a =
121  111  128  143  127  106  134  123  136  130  138  100
142  123   99  131  143  115  116  131  143  123  128  120
141  126  146  136  119  124  137  104  121  121  135  143
107  128  139  128  125  126  142  122  109  137  131  133
134  142  137  112  124  153  120  140  126  125  117  145
122  139  140  115  120  147  120  154  135  131  117  121
110  135  120  119  136  135  130  136  112  136  124  137
102  125  143  130  123  124  143  121  109  141  133  125
100  122  125  132  131  115  145  120  108  141  136  122
106  118  123  138  133  111  144  115  112  137  136  126
 98  124  139  133  121  119  142  124  110  139  131  118
101  122  121  134  133  115  138  128  120  138  133  112
120  134   98  122  146  125  132  121  109  130  130  149
113  135   98  118  144  131  126  137  111  136  123  141
Indices start at 1.
(1, 1) => 121
(14, 9) => 111
(2, 9) => 143
(1, 3) => 128
(13, 7) => 132
(12, 4) => 134
(5, 10) => 125
(1, 9) => 136
(12, 11) => 133
(9, 11) => 136
(14, 7) => 126
(3, 1) => 141
(6, 1) => 122
(7, 9) => 112
(10, 8) => 115
(13, 12) => 149
(13, 4) => 122
(3, 11) => 135
(10, 10) => 137
(10, 11) => 136
(2, 4) => 131
(3, 5) => 119
(8, 2) => 125
(2, 11) => 128
(9, 2) => 122
(14, 5) => 144
(12, 9) => 120
(10, 7) => 144
(3, 10) => 121
(13, 5) => 146
(7, 5) => 136
(1, 10) => 130
(14, 11) => 123
(4, 3) => 139
(1, 11) => 138
(3, 7) => 137

B =
[[126 102 145 127 148 104 114]
 [125 106 143 146 102 151 129]
 [126 126 103 101 126 147 150]
 [129 100 145 127 143 110 111]
 [129 120 121 124 123 129 130]]
Rows and columns are counted from 1.
(1, 1) = 126
(4, 5) = 143
(5, 6) = 129
(4, 3) = 145
(1, 4) = 127
(4, 7) = 111
(3, 3) = 103
(3, 7) = 150
(5, 1) = 129
(2, 1) = 125
(2, 2) = 106
(1, 2) = 102
(5, 7) = 130

A =
[[136 128 124 142]
 [121 150 110 111]
 [124 114 152 145]
 [135 124 130 145]
 [125 135 125 128]
 [136 135 115 136]
 [133 133 121 135]
 [137 143 106 130]
 [127 125 135 137]
 [125 111 155 148]
 [132 135 118 133]
 [128 125 134 138]]
Rows and columns are counted from 1.
row 1 col 1	136
row 5 col 2	135
row 10 col 3	155
row 9 col 1	127
row 7 col 4	135
row 7 col 3	121
row 5 col 4	128
row 8 col 2	143
row 9 col 4	137
row 4 col 3	130
row 12 col 3	134
row 3 col 2	114
row 7 col 1	133
row 12 col 2	125
row 4 col 1	135
row 2 col 1	121
row 9 col 2	125
row 6 col 2	135
row 12 col 1	128

grid =
[[121 154 143 143 133 127 120]
 [127 147 136 138 137 127 128]
 [129 131 137 129 123 129 115]
 [119 127 121 143 140 129 141]
 [140 126 132 126 132 132 132]
 [140 146 139 142 138 133 131]
 [126 148 139 139 140 130 134]
 [128 131 131 131 119 127 103]]
Rows and columns are counted from 1.
(1, 1)	121
(6, 5)	138
(6, 4)	142
(5, 6)	132
(5, 4)	126
(4, 2)	127
(1, 2)	154
(5, 3)	132
(2, 5)	137
(3, 1)	129
(1, 5)	133
(3, 4)	129
(1, 6)	127
(7, 3)	139
(8, 1)	128
(5, 2)	126
(7, 5)	140
(1, 3)	143
(7, 2)	148
(4, 4)	143
(6, 7)	131
(8, 2)	131
(2, 3)	136

arr =
[[120 149 118 142]
 [120 136 125 136]
 [127 147 114 137]
 [138 122 121 121]
 [139 105 129 112]
 [123 150 115 141]
 [139 105 129 112]
 [120 138 125 137]
 [137 125 120 122]
 [138 121 121 120]]
Rows and columns are counted from 1.
(1, 1): 120
(8, 4): 137
(2, 1): 120
(9, 3): 120
(6, 4): 141
(1, 2): 149
(2, 3): 125
(4, 1): 138
(10, 3): 121
(7, 3): 129
(8, 2): 138
(7, 1): 139
(3, 2): 147
(5, 1): 139

X =
[[127  99 109 117 131 142 119 136 120]
 [131 139 132 132 128 123 133 127 131]
 [128 131 130 129 128 127 129 127 129]]
Indices start at 1.
(1, 1) => 127
(1, 6) => 142
(1, 2) => 99
(2, 1) => 131
(1, 4) => 117
(3, 9) => 129
(2, 9) => 131
(1, 8) => 136

data =
[[140 117 132 126 152 147 155 138 141]
 [116 139 124 130 105 108 101 119 115]
 [120 136 125 129 112 115 110 122 119]
 [120 136 125 129 112 115 110 122 119]
 [120 136 125 129 112 115 110 122 119]
 [132 124 129 128 136 135 137 131 132]
 [124 131 127 128 120 122 119 125 124]]
Indices start at 1.
(1, 1) = 140
(2, 3) = 124
(6, 7) = 137
(3, 7) = 110
(1, 6) = 147
(2, 7) = 101
(4, 9) = 119
(6, 8) = 131
(6, 2) = 124
(3, 5) = 112
(1, 3) = 132
(1, 9) = 141
(6, 6) = 135
(3, 9) = 119
(7, 5) = 120
(7, 8) = 125
(5, 8) = 122
(2, 9) = 115
(7, 6) = 122
(3, 1) = 120
(1, 2) = 117

W =
[[143 122 148 106 148 149 123 119 112 116 121 149]
 [128 105 127 129 136 134 134 125 142 106 146 132]
 [128 141 120 141 150 152 137 127 131 137 132 109]
 [132 114 152 133 113 133 134 106 134 152 135 139]
 [104 133 125 112 147 104 126 144 146 108 117 143]
 [112 140 107 150 151 148 150 112 135 151 133 148]
 [117 125 135 143 143 128 132 129 120 152 133 150]
 [113 109 122 108 140 103 115 152 124 149 153 144]
 [108 109 115 117 129 146 152 128 107 112 149 109]
 [116 141 115 132 125 105 107 108 124 112 113 127]
 [149 112 138 151 118 106 120 121 135 136 147 125]
 [120 117 149 126 125 127 117 124 123 152 137 131]]
Indices start at 1.
(1, 1) = 143
(5, 4) = 112
(6, 11) = 133
(10, 6) = 105
(3, 8) = 127
(6, 5) = 151
(7, 12) = 150
(2, 5) = 136
(10, 2) = 141
(8, 2) = 109
(12, 5) = 125
(3, 10) = 137
(10, 7) = 107
(10, 1) = 116
(1, 3) = 148
(7, 7) = 132
(6, 8) = 112
(6, 10) = 151
(6, 3) = 107
(9, 3) = 115
(7, 2) = 125
(7, 4) = 143
(4, 3) = 152
(11, 11) = 147
(3, 1) = 128
(3, 7) = 137
(9, 6) = 146
(10, 12) = 127
(4, 6) = 133
(4, 4) = 133
(4, 2) = 114
(4, 7) = 134
(12, 6) = 127
(2, 2) = 105
(2, 9) = 142
(7, 3) = 135
(8, 10) = 149
(8, 11) = 153
(4, 1) = 132
